A small network was shown many inputs. Here are its activations along a few directions, one row for each input.
In each table, some parts of the input vary, and every possible input appears once, in random order.
A made-up example of a description, with smaller parts first: one of 8 places around a ring, together with either a single point or (one of 2 separate values, together with one of 4 places along a line) or one of 9 places along a line.
Shared parts are said once, and a part with two or three values counts as separate values.

Table:
row 1: [-34 -35 -31 -55 -58  72  14  -9  62   8  32]
row 2: [-41  36  39  38  15 -50 -42  22  -9  -9   9]
row 3: [ -1  20  12   7  32 -57  25 -63 -29  38 -38]
row 4: [ -6 -76 -41   7  56  43  23  62  16 -43  50]
row 5: [ 25  22 -10  36   5 -62 -17  61 -19  24 -23]
row 6: [ -4  36  37  56  22 -34 -39  45  12  -6 -14]
row 7: [-31  32  29  23  12 -45   8 -60 -41  34 -11]
row 8: [-54  41  38  35   1 -47 -20 -29 -27  13   2]
row 9: [ -2 -36  -2 -30 -43  63 -44   0 -26 -22  46]
row 10: [  0 -41   5 -63 -20  67 -23  25  28  23  35]
row 11: [ 71  42 -18  42  35 -15  -1  12  -8  38 -38]
row 12: [ 79  17 -20  22  20 -71   8 -34   9  33 -37]
row 13: [-33   1 -31 -83 -65  75  22 -26  41 -49  22]
row 14: [ 25   8   3  22  10 -44   5 -36 -19  18 -92]
row 15: [-12   1 -17 -53 -52  68 -18 -22 -23 -57  39]
row 16: [ 20 -67   8  -4  30  38  98  50  33 -42  18]
What is each input in this table made of?
Answer: either one of 2 separate values or one of 5 places around a ring or one of 9 places around a ring
Which of the alternatives is row 12?
Answer: one of 9 places around a ring

Table:
row 17: [ 14  -7 -15 -69 -61  60 -29   3  20  -5  31]
row 18: [-23 -51   0 -17  18  33  58   6  14 -29  33]
row 19: [ 59  11  12  70  52 -74 -14   5 -47  20 -36]
row 20: [ 25  65  -6  30  18 -64 -37 -44 -47  36 -32]
row 21: [ -7 -24 -37 -63 -54  58 -19 -19  21 -19   8]
row 22: [-26 -22   0  10  11  30   3  49  23 -52  45]
row 23: [ 24 -23 -14 -14 -12  73 -16  56  28 -24  23]
row 24: [ 56  34 -18  53  59 -67  -6   4 -32  27 -34]
row 25: [ 23 -62 -31 -39  -7  62  41   9  35   4  23]
row 26: [-10 -31 -20 -61 -47  63   9 -38  19  10  25]
row 27: [-35 -36   6   3  24  20  29  31  12 -42  45]
row 28: [-36 -28  -7 -57 -24  56  24 -50   3  -2  26]
row 29: [  5  69  10  47   1 -88 -27 -33  -6  63 -46]
row 30: [-39   4  -2 -26 -50  39 -35  27  -8 -25  39]
row 31: [ 45  17  -7  22  25 -46  72 -28   3  -4 -71]
row 32: [-69  -5  17 -20 -16  21  -2 -16  -5 -36  46]
row 33: [ -3 -58 -18 -35  16  56  56  -3  20  -8  24]
row 34: [ -6 -26 -12  -3 -10  37  -4  74   8 -32  37]
row 35: [ 47 -38 -26 -47 -21  60   1  50  37 -11  30]
row 36: [-57 -20  11 -39 -22  34  26 -42  -3 -22  35]
row 37: [-58   8  11 -12 -28  31 -26   4   7 -46  47]
row 38: [-21  59  47  43  14 -86 -29 -20  -4  53 -45]
row 39: [ 25 -54 -48 -41 -15  57  11  27  37 -25   7]
row 40: [ 11  28  35  65  57 -89   2  29  12  44 -47]
row 41: [  9   9  38  71  63 -73  -5  30 -38  24 -44]
row 42: [ 14  48   5  -1 -16 -44  40 -76 -13   4 -70]
row 43: [-23  41  50  49  21 -70 -37 -19 -53  32 -42]
row 44: [ 27  43  24  47  10 -71 -45 -43 -62  29 -34]
row 45: [ 36  39  -1  69  44 -91   5  16  10  55 -47]
row 46: [ -7   7  -3 -35 -51  74 -45  11  12 -18  24]
What is each input in this table made of?
Answer: one of 2 separate values, together with either a single point or one of 5 places around a ring or one of 9 places around a ring
The inputs of row 31 and row 42 match in every part but the choice among 2 separate values. If row 33 is changed in the same way as row 31 into row 42, which row does it become?
Answer: row 28
A walk changes only the place on the ring of 5. It starts at row 20 and steps to row 44. List the rest of the walk in order.
Answer: row 43, row 38, row 29
Change only the choice among 2 separate values in row 23. List by row number the other rows that result.
Answer: row 46
Change only the place on the ring of 5 in row 19. List by row number the other rows that result.
Answer: row 24, row 40, row 41, row 45
